Each row below holds a small network's activations on one input, seen along a few directions.
In each table, some parts of the input vary, and every possible input appears once, in random order.
A made-up example of a description, with smaller parts first: one of 8 places around a ring, together with either a single point or one of 11 places along a line or (one of 2 separate values, together with one of 6 places along a line).
Shared parts are said once, and a part with two or three values counts as separate values.
(in the rows, 128 means zero)

Other details of the inputs vary at random and push rows far along two fixed directions, the same in every table; ignore that.

A family of inputs:
x1: [155 132 129 157 117 147 108 153  95 134 178]
x2: [161 149 110 165 117  92 124 141 107 112 130]
x3: [ 66 139 166  69 162 191 201 133 145 135 135]
x4: [ 49 151 147 127 126 114 150 125 142  55  88]
x5: [ 99 136  98 129 153  94 130 120 149 115  90]
x6: [167 111 114 149 133  80  96 116 126 151 138]
x7: [146  96 134 116 119 173 122 103 121 175 169]
x8: [139 127 144  56 103 162 113 121 116 153 183]
x9: [100 167 115 121 100  68  73 107 158 112  60]
x10: [ 78 153 169 108 158 154 181 122 156 134 126]
x11: [ 49 147 193  83 160 155 185  94 124 140 117]
x12: [117 156 118 100 103  97  82 114 143 122 102]
x13: [109 146 117 144 150  58 129 149 167 119  58]
x14: [ 57 158 175 117 126 217 163 123 107 123 144]
x15: [154  81 143 118 101 148 136 164  96 123 177]
x16: [153 116 125 131 126 159 132 132 148 163 166]
x17: [145 115 100 139 121 131 119 141 160 149 114]
x18: [ 61 133 209  63 169 200 194  93 108 136 135]
x19: [ 62 168 145 127 177  82 144  96 151  75  34]
x20: [ 61 190 155 161 147 103 134 135 120  87  88]
x21: [108 127  95 130 143 109 122 123 146 125  93]
x22: [128 160 100 176 103 101 115 123 131 104  91]
x23: [159 129 116 170 108 142  93 151 102 137 166]
x24: [170 116  87 160  98 109 114 147 123 112 133]
x25: [156 113 121 139 134 101 102 105 133 150 146]
x26: [159 108 148 118 134 153 156 150 130 177 173]
x27: [157  98 156 101 146 166 134 111 103 155 170]
x28: [ 68 134 175  69 160 220 186  90 123 122 126]
x29: [103 156 101 160 123  68 129 130 143  68  79]
x30: [136  98 139 119 108 143 138 153 107 104 166]
x31: [172 135 101 155 100 131 123 135 108 128 149]
x32: [139 125 151  65 105 133 110 138 111 154 152]
x33: [148 111 113 115 137 148 139 146 148 151 155]
x34: [154 104 147 113 144 162 123 103 115 148 165]
x35: [ 57 170 145 134 142 135 158 104 179 118  73]
x36: [160 124 143 162 116 129 108 167  86 144 167]
x37: [ 47 129 152  66 147 224 198 108 128 143 129]
x38: [142 123 107 144 117 102 135 152 114 102 132]
x39: [178 115 111 146 130 123 117 138 151 159 164]
x40: [178  99 125 136 145 101 109 135 116 139 116]
x41: [171 132 120 152 110 107 135 151  95 130 147]
x42: [164 125 128  78 102 121  91 135 116 152 165]
x43: [115 179 108 172 125  74 127 123 132  85  88]
x44: [139 114 117 108 132 170 146 140 148 154 150]
x45: [158  91 113 148  84 140 107 149 120 114 148]
x46: [118 146 117 146 160  78 111 104 149  90  64]
x47: [155 118 107 151 112  89 131 159 108 112 127]
x48: [167  89 113 144  93 135 105 153 118 110 163]
x49: [149  91 113 108 141 131 139 150 112 163 147]
x50: [155 117  94 155  96 125 118 142 124 113 122]
x51: [109 142 131 150 146  98 101  90 146 112  81]
x52: [102 142  90 147 156  49 114 129 154 104  58]
x53: [165 106 111 148 123 108  92 105 134 154 145]
x54: [164 109 105 146 128 125  97 112 133 133 106]
x55: [163  93 132 128 124 162 105 104 117 159 150]
Each input here is: one of 5 places along a line, together with either a single point or one of 4 places along a line or one of 6 places around a ring.
Q: Changing only the place on the line of 5 turns x34 into x51. The same change can be made to x46. Which row results?
A: x28
Q: Which other rows does x27 become when the place on the ring of 6 takes its other values? List them by row number.
A: x3, x6, x10, x19, x52
Q: Which other rows does x14 become when the place on the line of 5 takes its other values? List them by row number.
A: x1, x20, x23, x36
Q: List by row number the other rows that have the place on the line of 5 in common with x50.
A: x7, x9, x14, x17, x22, x35, x37, x45, x54, x55
Q: A walk changes only the place on the ring of 6. It starts at x11 and steps to x18. List the rest of the walk in order.
A: x40, x49, x13, x26

A family of inputs:
x56: [ 77 183 129 152 121  63 117 119 132  70  59]
x57: [217  46 110  76 136 170  90  96 135 211 184]
x58: [214  76 114 150 115 179 137 162  87 164 225]
x59: [112 129 127 102 182  55 112  97 182 151  58]
x60: [196  72  98 129  94 184 135 179 104 161 208]
x61: [ 68 173 122 138 105  74 114 129 153  72  64]
x62: [  9 157 221  80 166 251 249 107 111 107 148]
x63: [156 129  82 182 116  80 109 160 138 104 103]
x64: [ 74 183 137 157 131  68 112 115 128  73  64]
x65: [  6 167 230  52 147 249 215  98  90 110 151]
x66: [162 131  86 193 122  68 112 154 129 105 102]
x67: [168 128  94 141 152  54  55  89 186 182  79]
x68: [204  89 114 111  79 170 106 159  88 154 218]
Q: What is each input in this table made of?
A: either one of 3 separate values or (one of 2 separate values, together with one of 5 places along a line)
Q: Which other rows does x61 become when the choice among 2 separate values takes its other values? List them by row number.
A: x60
Q: List by row number the other inputs of the same sort as x67.
A: x57, x59

A family of inputs:
x69: [156 108 154 120 132 187 121 104 114 169 166]
x70: [ 39 177 142 154 134  99 158 126 112  40  52]
x71: [143  72 163  55 141 239 187 156 110 171 216]
x72: [139  84 120 109 126 181 143 137 140 163 168]
x73: [145 103 115  87  99 166 133 122 132 155 156]
x74: [133 133 142 135 101 189 157 170  89 140 186]
x75: [ 59 168 177 137 165  77 138  86 141 104  59]
x76: [221 100  69 148  93  40  60 160 136 141 121]
x77: [ 55 178 150 108 146  72 113 102 141  94  73]
x78: [231 100  71 185 143  42  82 148 133 152 126]
x79: [ 77 137 150  92 165 208 193  99 134 149 141]
x80: [216 113  70 166  99  65  25 130 136 143 125]
x81: [ 50 192 141 168 120  99 155 123 145  44  77]
Q: What is each input in this table made of?
A: either one of 3 separate values or (one of 2 separate values, together with one of 5 places around a ring)
Q: Which other rows does x80 become when the place on the ring of 5 takes its other values? List them by row number.
A: x69, x72, x73, x79

A family of inputs:
x82: [142 142  88 181 137  78 110 114 123  91 104]
x83: [ 62 132 138  64 136 160 179  94 162 128 101]
x84: [176 110 153 119 103 156 119 151 109 166 221]
x85: [ 68 116 179  78 171 144 185 130  96  86 116]
x86: [ 54 152 149 104 114 190 175 136 126  94  98]
x87: [179  94 107 161 119 175 145 138  85 138 176]
x88: [143 127 101 167 162  81 105 141 196 137  95]
x89: [154 152 113 143 134  42 105 116 152 151  74]
x90: [124 129 115 107 120 131  69 113 130 155 112]
x91: [ 76 147 157  55 124 154 159  86 143 132  91]
x92: [161 131 117 149 143  53  95  90 135 128  64]
x93: [178  93 129 122 145 164  76 109  88 184 169]
x94: [195 105 125 139 105 184 144 184  92 169 197]
x95: [ 61 178 158  71 115 167 151 105 129  87 122]
x96: [ 49 154 130 106 116 189 186 128 127  95 105]
x97: [ 65 166 165  90 163 163 131 110 126 165 117]
x98: [124 109 102 116 122  52 103 163 130  85  84]
x99: [154 162 117 169 131  62  84 106 122  85  98]
x100: [144 132  95 151 145  53 122 125 168 153  98]
x101: [179  92 152 143  96 165 128 168 101 180 213]
x102: [148 114  96 162 154  53 111  95 155 125  77]
x103: [150 178 116 155 122  63  93 138 136 114 116]
x104: [128 115  90 147 136  93  94 128 199 115  79]
x105: [ 62 174 142 103 145 171 194 128 126 119 147]
x106: [185  77 136  87 133 139 145 194  85 162 206]
x107: [183  73 149 160 105 163 116 134  89 157 196]
x108: [140 156  87 189 121  81 126 161 134 118  99]
x109: [ 50 158 174  85 109 161 146 105 141  91 128]
x110: [156  83 137 130  73 166 111 149 112 150 181]
x111: [200  83 122 157 114 185 132 150  80 146 182]
x112: [144 110 104 177 170  88 100 112 180 116  82]
x113: [ 49 161 127  87 121 175 176 112 134  89 122]
x114: [143 122 154 147 122 120 106 108 114 112 154]
Q: Changing only one part turns x92 into x91. The same change can be made to x87. Which row results?
A: x96
Q: What is each input in this table made of?
A: one of 3 separate values, together with either a single point or one of 4 places along a line or one of 6 places around a ring
Q: Which other rows does x95 become when the choice among 3 separate values takes its other values? List them by row number.
A: x99, x103
Q: Which other rows does x100 become when the place on the line of 4 takes its other values? List them by row number.
A: x88, x89, x97
Q: A walk changes only the place on the line of 4. It starts at x93 and steps to x92. List the rest of the walk in order.
A: x102, x112
